A small network was trained on invented records. Each row is its activation on one of them, seen along a few directions.
Records have a field called ZAD. Each example row is followed by its value.
Records without ZAD are marked absent.
The largest differences between rows may come from other fields.
In the rows, zero is written as 500.
Strong random noise was added to every row along 12 fixed directions; ignore it. To show where, here is one row again and again, with new noise each time:
401,414,455,585,632,621,344,448,522,532,553,495,450,626,532,375,632,399,445,569,472,604,450,672,482
442,536,359,463,344,585,574,642,466,684,440,464,260,679,524,513,411,645,409,275,579,495,489,712,320
410,425,502,576,495,263,615,571,549,568,767,412,361,395,478,508,714,374,299,525,403,644,332,707,412
692,478,689,615,543,288,641,404,492,607,627,258,725,401,569,550,595,395,500,754,427,714,512,510,753
418,499,511,438,610,525,478,526,476,410,571,599,566,388,410,405,584,398,586,578,512,601,513,443,612
797,697,539,510,417,503,505,478,448,489,438,397,538,318,545,425,644,491,612,635,610,549,510,599,627
283,382,440,340,497,708,478,432,524,545,513,633,561,415,527,295,745,398,594,482,648,792,556,606,589
449,637,440,470,621,546,489,610,363,563,299,660,440,703,595,497,533,675,377,480,584,462,494,517,486
715,408,682,632,580,382,615,389,520,420,520,173,439,610,408,542,589,537,466,538,561,197,551,490,553
644,510,648,499,473,244,648,529,518,472,484,433,413,429,424,381,649,543,471,496,733,286,469,500,558
511,519,689,607,681,218,515,603,397,384,412,596,526,617,486,538,668,461,383,695,423,346,407,347,510
443,599,571,534,580,357,444,568,411,614,413,651,472,628,712,498,628,458,366,632,395,547,442,522,453
422,394,537,589,503,468,482,672,453,617,510,485,376,762,462,425,475,310,526,573,356,566,461,659,377
671,750,529,501,671,645,274,321,446,384,432,513,526,423,671,488,599,512,552,648,456,365,590,429,596

446,284,547,618,759,394,431,380,576,591,547,538,690,712,463,316,290,530,435,590,632,486,465,414,644 | ges
685,474,368,585,508,517,597,461,476,485,490,396,586,383,443,523,551,706,318,467,682,582,364,675,534 | kimu
579,481,381,454,356,704,654,347,487,460,480,318,528,348,525,621,780,616,476,441,610,648,517,655,475 | gil
725,819,559,438,540,350,540,620,434,573,621,468,321,399,553,504,263,381,659,565,320,294,638,490,510 | sib
474,560,511,460,567,282,651,674,430,661,550,661,595,438,510,474,377,475,462,563,485,693,450,499,604 | zutir
599,627,593,566,579,427,305,517,469,362,468,634,460,499,543,470,497,338,595,664,324,312,470,397,397 | fumo
404,530,410,412,476,609,525,582,465,483,487,561,514,481,445,538,507,523,545,429,475,608,533,493,512 | piru
453,572,617,483,593,237,573,566,470,712,541,559,518,621,639,537,284,538,399,515,427,465,543,376,582 | kome
357,397,698,474,445,358,458,611,470,420,471,659,665,538,442,593,341,325,636,567,233,489,557,176,501 | sib
625,556,541,409,667,496,614,404,519,664,522,451,463,493,578,229,566,530,553,540,788,442,628,635,733 | zufa
774,669,480,535,343,478,517,486,435,282,483,400,489,247,444,684,497,536,535,528,408,347,469,439,375 | gor
496,452,575,605,438,512,412,604,412,526,174,615,631,848,517,537,359,553,562,567,463,457,496,353,457 | vilan
781,597,617,490,342,530,549,526,432,599,362,340,540,484,613,483,586,382,705,672,455,595,599,618,593 | absent
486,496,462,568,438,614,529,625,366,384,237,539,704,611,415,686,534,677,456,522,532,619,430,392,538 | fis
388,289,653,630,726,294,362,329,633,484,641,544,492,562,567,371,608,391,285,575,481,335,396,467,491 | gil
469,492,465,529,600,444,409,518,589,616,715,539,563,413,450,346,185,469,498,481,536,594,466,499,674 | nuza
640,536,460,565,761,624,422,367,546,298,661,367,485,398,330,382,536,447,626,586,565,360,550,517,647 | nuza
569,476,401,633,234,541,381,551,668,593,699,247,266,522,379,458,168,408,594,361,433,458,450,676,324 | absent
248,328,547,436,566,272,590,577,585,772,596,701,523,621,538,356,234,520,377,355,617,553,486,454,551 | fumo
621,603,511,714,387,419,268,525,504,455,450,524,651,496,500,530,341,438,554,690,380,616,324,431,493 | tado
690,540,589,649,605,152,502,559,496,453,539,512,536,471,440,471,333,539,376,605,536,273,360,411,502 | ges
411,391,565,525,564,523,395,416,542,480,453,546,598,582,509,397,532,456,508,538,558,505,522,425,581 | lavu
637,578,465,474,297,343,599,541,502,553,536,513,478,296,496,500,429,548,484,455,565,519,421,533,411 | gor
439,373,517,387,626,562,531,409,575,537,571,508,568,476,399,269,394,503,622,431,704,452,635,449,698 | lavu
299,276,580,426,334,568,374,402,630,640,464,602,553,585,611,323,499,331,625,428,526,622,561,506,472 | zufa
567,533,454,644,525,477,380,439,533,460,534,460,660,490,464,572,245,599,481,547,453,515,416,374,554 | tado
368,522,447,483,635,584,175,328,681,361,841,601,570,162,443,351,432,278,618,544,391,584,497,408,625 | piru
525,589,471,629,430,226,464,507,574,508,476,554,462,513,492,560,328,771,244,381,657,320,290,386,443 | zutir
477,427,423,480,578,764,435,237,616,513,695,265,471,465,506,593,295,586,487,316,441,410,654,493,564 | vilan
595,579,634,484,452,394,614,654,341,572,170,629,599,606,624,404,827,457,535,713,644,632,468,572,590 | fis
528,497,471,435,692,466,788,570,383,532,597,439,492,533,409,581,485,475,514,555,430,531,601,559,518 | sile
508,495,350,557,541,656,442,474,387,367,156,710,687,553,486,462,785,794,319,533,836,649,306,539,520 | kimu
536,430,544,464,531,446,577,525,436,303,494,557,615,302,396,535,726,427,477,595,459,543,433,481,503 | sile
294,227,580,489,364,431,538,433,609,422,447,500,516,618,371,537,443,652,436,262,657,297,499,269,413 | kome

Which value of ZAD does each new row have?
443,348,605,462,356,396,650,557,492,426,396,458,358,567,467,568,799,510,409,393,522,309,482,521,327 | piru
375,582,502,376,402,473,568,637,448,756,456,610,387,638,666,519,328,490,515,408,409,535,582,526,407 | fis
474,636,549,346,552,515,434,315,535,623,620,614,615,271,772,473,438,439,549,550,422,615,625,404,646 | fumo
430,366,415,613,442,706,381,367,443,406,272,572,817,635,499,611,557,611,490,597,532,759,422,368,486 | gor
517,407,598,656,311,349,417,593,537,477,640,404,475,432,457,585,509,257,493,594,194,591,365,564,363 | sib
478,245,571,515,286,505,519,280,609,592,587,357,613,451,608,555,558,338,548,495,375,675,525,557,393 | kimu
596,736,469,416,484,600,370,452,484,451,519,546,475,263,651,530,614,445,557,538,395,529,530,549,524 | fis
497,557,420,471,441,670,501,553,466,355,429,465,533,490,358,612,396,599,608,440,519,489,557,365,518 | absent
603,734,539,553,541,393,282,454,497,353,411,649,533,336,638,490,727,483,462,682,474,459,388,417,526 | absent
537,619,527,503,414,387,358,458,554,639,444,656,489,476,702,408,386,519,482,484,548,459,456,480,447 | fumo
532,469,659,515,468,309,536,657,454,579,393,603,620,550,494,392,491,368,617,681,507,604,484,436,619 | absent
442,474,548,583,462,459,282,448,595,529,494,556,411,615,575,425,376,491,443,444,470,326,445,460,396 | zufa
470,554,442,405,497,590,488,430,530,506,559,525,445,468,495,493,347,524,581,407,513,432,583,432,482 | zutir
493,374,466,498,602,541,725,662,421,362,612,387,578,373,233,601,694,467,450,516,446,683,463,612,612 | piru
318,462,464,457,346,437,551,561,481,394,352,650,479,591,471,742,411,721,371,275,471,322,446,251,249 | tado
391,418,505,551,588,427,438,518,586,421,793,442,363,383,385,493,552,326,428,493,307,461,420,560,425 | piru
590,504,508,615,427,310,523,558,573,343,525,459,657,300,294,594,433,709,371,446,654,498,326,344,637 | absent
